Each row below holds a small network's activations on one input, seen along a few directions.
In each table, some parts of the input vary, and every possible input appears once, in random order.
A made-up example of a description, with smaller parts first: line(4) and (point or ring(11) or (values(3) and ring(5))).
Shared parts are said once, and a part with two or three values counts as separate values.

Other details of the inputs vary at random and push rows far along two fixed directions, the same in every table; ignore that.

Table:
row 1: [ 11  10   3  -6  -7  -8   0 -18  17  -8   9  -5   6  -6  -5   3]
row 2: [-17 -21   1  -2  -4   8   6  23 -18   3 -17  -1  -8 -14   3  -6]
row 3: [ 18 -15  -4  32  51  15 -20   8 -27  19  14  15  14  32 -28  -8]
row 4: [  5  15   5   0  -4  -4  -4 -13  17   6   8  -7   1   7  26   3]
row 5: [  2  10   5   1  -4  -9  -4 -19   9 -12  10   3   1  -1   8   0]
row 6: [ 13  -4 -17  27  47  13 -20  11 -21  12  18  14  12  41 -35  -1]
row 7: [-22 -10 -11  -8  -8   7  10  27 -13  -3 -17  -2 -11  -5  -5   1]
row 8: [-25 -10 -11  -8  -9   6   7  27 -12  -4 -14  -4 -12  -7  -3   2]
row 9: [-18  -4 -12  -9  -2  13  13  21 -10 -10 -26 -10 -18  -4  -2  -6]
row 10: [  4  10   6   1  -4  -8  -2 -19   9 -10   8   4   1   0   7  -1]
row 11: [-20  -8 -12  -8  -8   9  12  27 -12  -1 -18  -2 -10  -3  -6   0]
row 12: [  2   7   7   2 -12 -11  -1 -13   6  -1  12  12   7   0   3   5]
row 13: [-12  -7 -16 -16  -3  12  12  23  -1  -9 -21 -20 -13 -11 -14  -1]
row 14: [ 13  11   3  -7  -8  -7   2 -19  18  -7   7  -4   6  -6  -5   3]
row 15: [ 14  11   4  -6  -8  -5   2 -18  17  -6   6  -4   6  -4  -6   2]
row 16: [  3  10   6   1  -6 -10  -3 -20  10 -12   9   4   1  -1   9   0]
row 17: [  1   7   7   1 -14 -12  -1 -13   7  -2  12  11   7  -1   6   5]
row 18: [ 14  -6 -24  21  56  12 -29   8 -11   1  23  -6   9  30 -40   0]
row 19: [  4  11   6   2 -10  -6  -4  -7  13  15  12   1   7   8  22   8]
row 20: [ 10  -2  19   6  -9  -7   3 -15   0   8   4  13  10  -7   9  -3]
row 21: [ 11   9   3  -5  -5  -7  -2 -17  17  -8  10  -5   6  -6  -5   3]
row 22: [ 12  14   3  -7  -8  -5  -3 -13  26   6  10 -15   5  -1  16   7]
row 23: [  7  12   7   0  -7  -6   2 -20  10  -8   4   5   1   1   6  -2]
row 24: [  6   9   8   1 -14  -8   3 -13   6   1   8  13   7   2   3   3]
row 25: [  7  -3  19   6  -9  -8   1 -15   0   6   6  13   9  -8  10  -3]
row 26: [-17  -8 -16 -15  -3  10   7  24  -2 -12 -17 -21 -14 -15 -11   0]
row 27: [-10  -5 -14 -15  -3  14  13  22  -2  -7 -23 -18 -12 -10 -15  -3]
row 28: [-26 -10 -11  -7 -10   4   6  26 -11  -4 -14  -4 -11  -8  -2   2]
row 29: [  4  -3  20   7 -10 -11  -3 -15   1   5   9  12  10 -12  13  -2]
row 30: [ 11  -6 -18  26  48  10 -22  10 -20  11  21  13  11  39 -33   1]
row 31: [-14 -14   2  -2  -4  11   5  26 -10  20 -18 -11  -9  -7  22  -2]
row 32: [  3   9   8   0 -16 -11   3 -14   7  -1   9  12   7   0   5   5]
row 33: [-18  -4 -12  -9  -2  14  13  22 -10  -9 -26  -9 -17  -4  -3  -6]
row 34: [ 13  -4 -21  26  58  14 -24   5 -18   2  17   6   5  40 -31  -5]
row 35: [-15 -19   2  -3  -5   9  10  22 -18   5 -21  -1  -8 -14   2  -6]
row 36: [  5  -4  19   6  -9  -9  -2 -15   0   5   8  12   9 -11  12  -2]
row 37: [-10 -17   1  -7  -1   4   3  25 -14  18 -19  -9 -12  -9  20  -1]
row 38: [ 16 -17  -6  31  52  12 -23   8 -26  18  16  14  13  30 -26  -7]
row 39: [ 16  12   2 -12  -4 -11  -5 -13  21   5   9 -13   1  -2  13   9]
row 40: [ 10  -2  20   6 -10  -6   3 -15  -1   8   4  13   9  -7   8  -4]
row 41: [ 15  13   4  -6  -8  -5   4 -19  18  -6   5  -3   6  -4  -5   2]
row 42: [ 10   0  21   6 -11  -6   5 -16   0   8   2  14   9  -7   9  -4]
row 43: [-21  -6 -12 -11  -4  10  11  21  -9 -12 -24 -11 -18  -7   0  -4]
row 44: [ 12  11   4  -7  -9  -8   1 -19  18  -8   8  -5   6  -6  -4   4]
row 45: [  9  13   5  -6  -2 -12  -6 -14  13   3   6  -5  -3   4  25   6]
row 46: [  8   9   5  -4  -8 -13  -5  -8   9  13  11   3   3   5  21  10]
row 47: [-16  -8 -15 -16  -5   9   7  23  -1 -12 -17 -21 -14 -14 -11   0]
row 48: [-19  -7 -10  -7  -9  10  13  26 -13   0 -20  -1 -10  -2  -6  -1]
row 49: [  4  11   6   0  -5  -8   0 -20   9 -10   6   5   1   0   7  -1]
row 50: [-19  -6 -14 -10  -1  12  12  22  -9 -11 -24 -11 -18  -5  -2  -5]
row 51: [  7  -4  19   6  -7  -8  -1 -15  -1   7   7  13   9  -9   9  -3]
row 52: [  1  10   6   1  -6 -10  -4 -19  10 -12  10   3   1  -3  10   1]
Description of these inputs: line(4) and (values(2) or line(11)).
Changing only the line(4) part turns row 9 into row 41. The same change can be made to row 45. Which row results?
Answer: row 39
Changing only the line(4) part turns row 23 into row 40. The same change can be made to row 49. Which row results?
Answer: row 25
Which other rows does row 46 become when the values(2) part takes its other values? List them by row number.
Answer: row 19
Which other rows does row 32 become when the line(4) part takes its other values? List them by row number.
Answer: row 35, row 43, row 44
Which other rows does row 37 become when the values(2) part takes its other values? List them by row number.
Answer: row 31

Table:
row 53: [-4 -2 -3  0 -2  1  2  3 -4 -4 -2  3  0 -1 -7 -1]
row 54: [  5  -1 -12   0  18   6  -7   7  -2   1   0 -10  -4   9  -8   1]
row 55: [ -5   3   9  -8 -21  -2  12  -1   5   4 -11   0  -5  -9  20   0]
row 56: [ 27  18  24  20   6 -22 -19 -44  11  10  36  25  21  18  20   5]
row 57: [ -1  -6  -8   6  16   7  -4   7 -10  -3  -2   0  -2   7 -10  -4]
row 58: [-13   4  14  -9 -35 -13  12  -3   4   1  -7   8  -3 -17  29   4]
row 59: [-1  2 -7 -2  3  2 -2  7  1 -2  1 -5 -1  3 -7  2]
row 60: [-1  1 -8 -5  4  1 -1  6  3 -1  0 -7 -1  3 -6  4]
row 61: [ -1  -4 -10   7  20   9  -7   8  -8  -1   0  -3  -3  11 -10  -3]
row 62: [-2  0 -9  2 11  5 -3  5 -2 -2 -2 -7 -4  5 -5 -1]
row 63: [-4 -4 -1  1 -1  1  2  3 -5 -4 -2  5  0 -1 -8 -2]
row 64: [  2  -5  16  -7 -18  -3  10  -4   3   4 -11  -1   1 -21  11  -4]
row 65: [-2 -4 -7  4 14  7 -3  6 -8 -2 -1 -1 -3  7 -9 -4]
row 66: [-2 -5  0  3  6  3  0  2 -8 -5 -3  3 -2  0 -5 -5]
row 67: [-4 -3  1 -1 -5 -1  4  2 -5 -5 -3  6  0 -4 -6 -2]
row 68: [ -5  -2  14 -12 -25  -6   9  -3   9   4  -8  -7  -4 -21  25   0]
row 69: [  2  -1 -10  -1  15   5  -5   6   0   0   0  -9  -3   7  -6   0]
row 70: [-4 -2 -5  1  3  3  1  5 -5 -3  0  2 -1  3 -9 -1]
row 71: [-4 -1 -5  1  2  3 -1  4 -2 -3  0  0 -1  3 -8  1]
row 72: [ -7  -1  14 -14 -34  -9  12  -3  11   4  -7  -4  -1 -24  23   4]
row 73: [ -1  -4  16  -9 -26  -5  14  -4   4   4 -10   2   3 -24   9   0]
row 74: [  1   0 -10   3  16   6  -7   8  -2  -1   0  -8  -3   8  -7  -2]
row 75: [-2 -6 -3  5 12  5 -2  4 -8 -3 -3  1 -2  4 -8 -5]
row 76: [-1 -1 -7  3 12  7 -3  6 -3 -3 -1 -5 -2  5 -5 -2]
row 77: [  3   1 -10  -4   6   2  -2   7   1   0   0  -7  -3   4  -8   5]
row 78: [ 32  20  19  19   2 -18 -13 -42  16  13  36  24  26  20   7   6]
row 79: [-4  1 -5 -1  0  3  1  5  0 -3  0 -2  0  1 -6  1]
row 80: [-4  2 -7 -2  0  2  1  5  1 -2 -1 -4 -1  1 -5  2]
Changing only one part turns row 66 into row 67. The same change can be made to row 75. Which row results?
Answer: row 63
What do these inputs look like to the network?
Answer: values(2) and (line(4) or line(10))
Which other rows does row 58 become when the values(2) part takes its other values? List them by row number.
Answer: row 56
Which other rows does row 72 become when the line(4) part takes its other values? List them by row number.
Answer: row 58, row 73, row 78

Table:
row 81: [-6 -1 -7 -5 -2  4  2 11  0  2 -6 -8 -5 -1  3  2]
row 82: [ 20   5   4  14  21  -4 -16 -18   5   7  23   5  13  16  -2   1]
row 83: [ 11  23  36 -17 -54 -29  14 -47  38  -5   6   4   8 -31  42   6]
row 84: [ 18   0   9  18  16  -8 -16 -14  -3  16  25  17  18  16  -3   2]
row 85: [ -7  -6   2  -1  -1   3   5   9  -9   5 -11   2  -6  -1   9  -4]
row 86: [ 19  10  -1  12  19  -4 -15 -15   7   9  23   5  13  21  -6   6]
row 87: [-8 -9  2  1 -7  4  5  9 -9  0 -8  4 -2 -7 -5 -3]
row 88: [-5 -6 -4 -3  5  5  0 10 -4  3 -8 -8 -6 -3  4 -2]
row 89: [-5 -1 -6 -5 -1  3  5  8 -2 -6 -8 -5 -5 -4 -7 -1]
row 90: [-6 -3 -4 -5 -1  4  4  8 -2 -6 -7 -5 -5 -4 -6 -3]
row 91: [-4 -5 -4 -5  1  4  1  9 -2  1 -7 -8 -7 -2  4  0]
row 92: [-7  0 -8 -6 -3  3  6  9  0 -5 -7 -5 -3 -2 -9  2]
row 93: [-6 -1 -7 -5 -3  4  5  8 -1 -6 -7 -5 -4 -3 -7 -1]
row 94: [ -8  -6   1   0  -4   4   7   6  -9  -3 -11   5  -5  -4  -1  -5]
row 95: [ 20   8   0  15  23  -3 -16 -18   2   0  22   8  13  18 -16   1]
row 96: [-5 -5 -5 -5 -1  3  4  6 -3 -7 -8 -5 -6 -5 -6 -2]
row 97: [-6 -2 -8 -6 -2  5  4  9 -1 -5 -6 -4 -5  0 -9  0]
row 98: [ 20   4   1  16  25  -2 -16 -19   0   1  22   9  13  16 -15  -2]
row 99: [-14   0  -7  -2  -1   1   0  11  -5  -3  -4  -2  -8   4   8   2]
row 100: [ -8  -7   1   2  -2   6   6   8 -10  -2  -9   4  -3  -4  -4  -4]
row 101: [ 19   5   2  15  21  -3 -14 -19   4   0  22   8  13  14 -13  -1]
row 102: [ -7  -7   1   2   1   6   3  12 -10   7  -8   1  -4   0   6  -3]
row 103: [-7 -9  2  1 -4  3  2 13 -9  8 -8  1 -3 -4  5 -2]
row 104: [ -8 -11   2   0  -6   2   5  10 -10   1  -6   6   1  -8  -6   0]
row 105: [ 20   7   4  14  21  -5 -17 -16   6   7  23   5  13  18  -3   2]
row 106: [-5 -1 -4 -4  0  4  1 10 -2  2 -7 -9 -6 -2  3  1]
row 107: [ 10  25  29 -19 -54 -27  14 -42  38  -4   8   4   7 -24  38   9]
row 108: [-5 -1 -7 -5 -1  4  2 11  0  2 -6 -8 -6 -1  3  2]
row 109: [-5 -1 -5 -5 -1  3  2 11  0  1 -8 -8 -6 -2  4  1]
row 110: [-6 -4 -3 -4 -1  4  4  5 -2 -6 -9 -5 -5 -7 -5 -3]
row 111: [-5 -1 -7 -5 -2  4  5  8 -1 -5 -7 -5 -5 -3 -8 -1]
row 112: [-14   0  -8  -2  -4   1   3   7  -5 -10  -6   1  -8   1  -1   0]
What do these inputs look like to the network?
Answer: values(2) and (point or line(4) or line(11))
Changing only the values(2) part turns row 111 into row 108. The same change can be made to row 112. Which row results?
Answer: row 99
Which other rows does row 85 become when the values(2) part takes its other values? List them by row number.
Answer: row 94
Which other rows does row 89 become when the line(11) part takes its other values? List them by row number.
Answer: row 90, row 92, row 93, row 95, row 96, row 97, row 98, row 101, row 110, row 111
Start at row 84 and move only the line(4) part, one step at a time. The first step leads to row 103. Which rows follow, in order?
Answer: row 102, row 85
